These are the activations of a small neural network, seen along a few directions. Each row is one input.
In each table, some parts of the input vary, and every possible input appears once, in random order.
Descriptions start from the smaller parts, as in this example, which fits no table here: values(2) and (point or ring(11) or (line(6) and ring(8))).
Shared parts are said once, and a part with two or three values counts as separate values.

Other details of the inputs shift rows strongly along three fixed directions, in all tables alike. That doesn't count.

A family of inputs:
r1: -10, 2, 21, -5, 8, 10, 16, 0, -11, 16, -24, 38, -13, 24
r2: -20, 0, 21, 1, 11, 7, 12, 2, -13, 16, -11, 9, -6, 4
r3: -43, -17, 5, 1, 5, 11, 22, 2, -15, 21, -14, -19, -7, -1
r4: 13, -25, -14, -21, -4, 0, -3, 18, -9, -17, -2, -5, -3, 13
r5: 30, -8, 1, -18, 0, -3, -11, 18, -8, -19, 0, 16, -1, 16
r6: -12, 1, -14, 20, 7, -8, -15, -21, -3, -1, 16, -30, 18, -12
r7: -5, -3, -22, 5, 3, 3, -5, -1, 3, 21, -3, -41, 4, -15
r8: 19, 16, -1, 17, 15, -11, -13, -14, 4, -3, 16, 9, 16, 0
r9: 5, 9, -17, 12, 1, -9, 9, -14, 14, 11, 0, -27, -11, -17
r10: 4, -17, 12, -23, -9, 6, -15, 26, -12, -20, 4, 13, 11, 8
r11: -47, -22, 5, 10, 7, -2, 29, -23, -21, 15, 7, -11, 1, 0
r12: -9, -42, -27, -25, -14, 1, 9, 11, -16, -4, -2, -29, -5, 8
r13: 9, 1, -23, 5, 3, -12, -3, -9, 1, 21, -3, -35, 4, -10
r14: -34, -5, 9, 3, -5, 6, 27, -9, -3, 13, -8, -4, -15, -7
r15: -12, -30, -17, -3, -2, -12, 13, -7, -17, -10, 21, -16, 6, 6
r16: -32, 1, 16, 18, 12, -1, 8, -23, -16, 5, 1, 18, 5, 9
r17: 6, -21, -14, -21, -10, 6, -12, 19, -6, -11, -1, -5, 6, 6
r18: -5, -23, -2, -10, -5, -1, -10, 3, -11, -26, 23, -1, 21, 4
r19: -19, 16, 34, 0, -2, 14, 13, -1, 4, -2, -8, 40, -13, 8
r20: -12, 23, 36, 9, 0, 17, 13, -2, 6, 8, -16, 43, -4, 9
r21: -8, 14, -6, 9, -5, 5, -3, -5, 15, 2, 8, -28, -1, -22
r22: -22, -9, -2, 4, 11, 2, 24, -8, -11, 25, -17, -15, -15, 2
r23: -36, -17, 2, 3, -7, 2, 45, -15, -6, 21, -14, -7, -22, 1
r24: 3, 9, -17, 11, 4, -5, -14, -4, 7, 22, 0, -41, 14, -19
r25: -28, -14, 1, 0, 8, 5, 23, -3, -14, 21, -16, -11, -13, 3
r26: 28, 19, 2, 8, 12, -7, -15, -2, 5, 11, -2, 1, 4, -6
r27: -42, -14, 2, 18, 8, -8, 23, -27, -23, 14, 2, -1, -4, 6
r28: -7, 2, 19, -10, -16, 11, 1, 11, 9, -21, 3, 27, -6, 7
r29: 20, 13, -14, 6, 8, -1, -13, -1, 8, 15, -7, -12, 3, -4
r30: -10, 12, 26, 0, 3, 4, 23, -7, 6, 1, -12, 42, -23, 13
r31: -11, -28, -16, -20, -22, 0, 7, 11, -3, -20, 9, -21, -3, -9
r32: 16, 13, -9, 8, 13, 1, -12, 3, 7, 10, -7, -11, 2, -6
r33: 9, 19, -1, 11, -3, 5, -4, -3, 17, 4, -1, -5, 4, -13
r34: 7, -21, -4, -20, -5, 0, -5, 19, -13, -14, 3, -3, 1, 5
r35: 8, -19, 9, -24, -9, 4, -15, 25, -12, -21, 5, 14, 9, 8
r36: 9, -18, 1, -24, -12, 2, -13, 21, -9, -16, -1, 17, 10, 15
r37: 14, 20, -5, 9, 2, -5, 1, -7, 15, 4, -2, -3, -7, -11
r38: -3, -13, -3, -17, -18, 5, -2, 13, 5, -25, 10, 0, -4, -4
r39: 12, 21, -4, 9, 2, -5, 0, -8, 20, 1, 1, -3, -10, -12
r40: 17, 27, 10, 20, 17, -2, -24, -14, 9, -5, 14, 10, 24, -4
r41: -23, 14, 39, 0, -3, 16, 15, 2, -2, 1, -13, 42, -9, 10
r42: 4, -19, -9, -18, -4, 7, -12, 24, -6, -16, 1, -8, 8, 3
r43: 1, 4, -17, 10, -7, -2, 8, -9, 13, 10, -1, -26, -2, -18
r44: -3, -14, -4, -15, -23, 4, -2, 13, 10, -26, 11, -1, -4, -1
r45: 20, 27, 3, 11, -2, -2, -9, -4, 27, -4, 3, 8, -5, -7
r46: -43, -14, 1, 17, 7, -6, 18, -26, -21, 11, 4, -4, -1, 3
r47: -6, -33, -14, -21, -9, 0, -2, 18, -16, -11, 6, -25, 2, -3
r48: 4, 12, 27, 2, 13, 0, 9, -4, -9, 17, -15, 35, -10, 14
r49: 1, 6, -9, 9, 8, -1, -10, 3, 1, 14, 2, -38, 7, -19
r50: 24, 18, 4, 7, 11, -4, -17, 0, 4, 10, -1, 2, 4, -6
r51: 3, 9, -16, 13, -4, -10, 8, -13, 23, 7, 4, -28, -15, -15
r52: 11, 0, 6, -16, -15, 7, -13, 19, 6, -29, 7, 16, 6, 0
r53: -4, 23, 29, 8, 1, 3, 15, -7, 16, 3, -11, 43, -20, 11
r54: 21, 18, -2, 18, 17, -13, -9, -16, 4, 0, 15, 10, 13, 2
r55: 0, -14, -2, -14, -6, -2, 0, 8, -10, 2, -6, 3, 4, 9
r56: 1, -4, 7, -14, -23, 11, -11, 18, 12, -31, 12, 7, 3, 1
r57: 19, 30, 5, 9, 3, -1, -8, -5, 23, -3, 1, 12, -6, -9
r58: 13, -5, 2, -18, -6, 12, -22, 25, 0, -15, -2, 13, 13, 11
r59: 29, -10, 2, -19, -3, -5, -12, 15, -9, -17, 2, 18, 1, 15
r60: 14, 14, -6, 6, 5, -4, -17, 0, 6, 14, -3, -13, 12, -8
r61: 15, 19, 8, 6, -3, 5, -2, 0, 15, -1, -5, 20, 0, -2
r62: 33, 22, -2, 8, 16, -8, -14, -1, 5, 9, -4, -1, 0, -2
r63: 0, -22, -15, -5, -6, -13, -8, -1, -17, -28, 19, 6, 11, 13
r64: 28, 26, -7, 26, 18, -19, -16, -19, 3, -4, 12, 19, 9, 9
r65: 4, 2, -20, 9, -7, -5, 10, -9, 13, 10, -1, -29, -4, -17
r66: 31, 19, -5, 6, 9, -10, -11, -5, 6, 13, -8, 5, 2, 6
Description of these inputs: line(6) and (values(2) or line(4) or ring(5)).
Changing only the line(6) part turns r44 into r51. The same change can be made to r14. Which row results? -> r9
Changing only the line(6) part turns r38 into r19. The same change can be made to r32. Which row results? -> r42
Which other rows does r11 become when the values(2) part takes its other values? List them by row number. -> r46
Which other rows does r47 become when the ring(5) part takes its other values? List them by row number. -> r17, r32, r36, r50
Which other rows does r61 become when the line(6) part takes its other values? List them by row number. -> r20, r23, r33, r43, r65
Start at r43 and move only the line(4) part, one step at a time. The first step leads to r31. Which rows follow, in order? -> r57, r45
Which other rows agree with r58 in the line(6) part? List them by row number. -> r3, r6, r10, r20, r21, r24, r40, r41, r49, r56
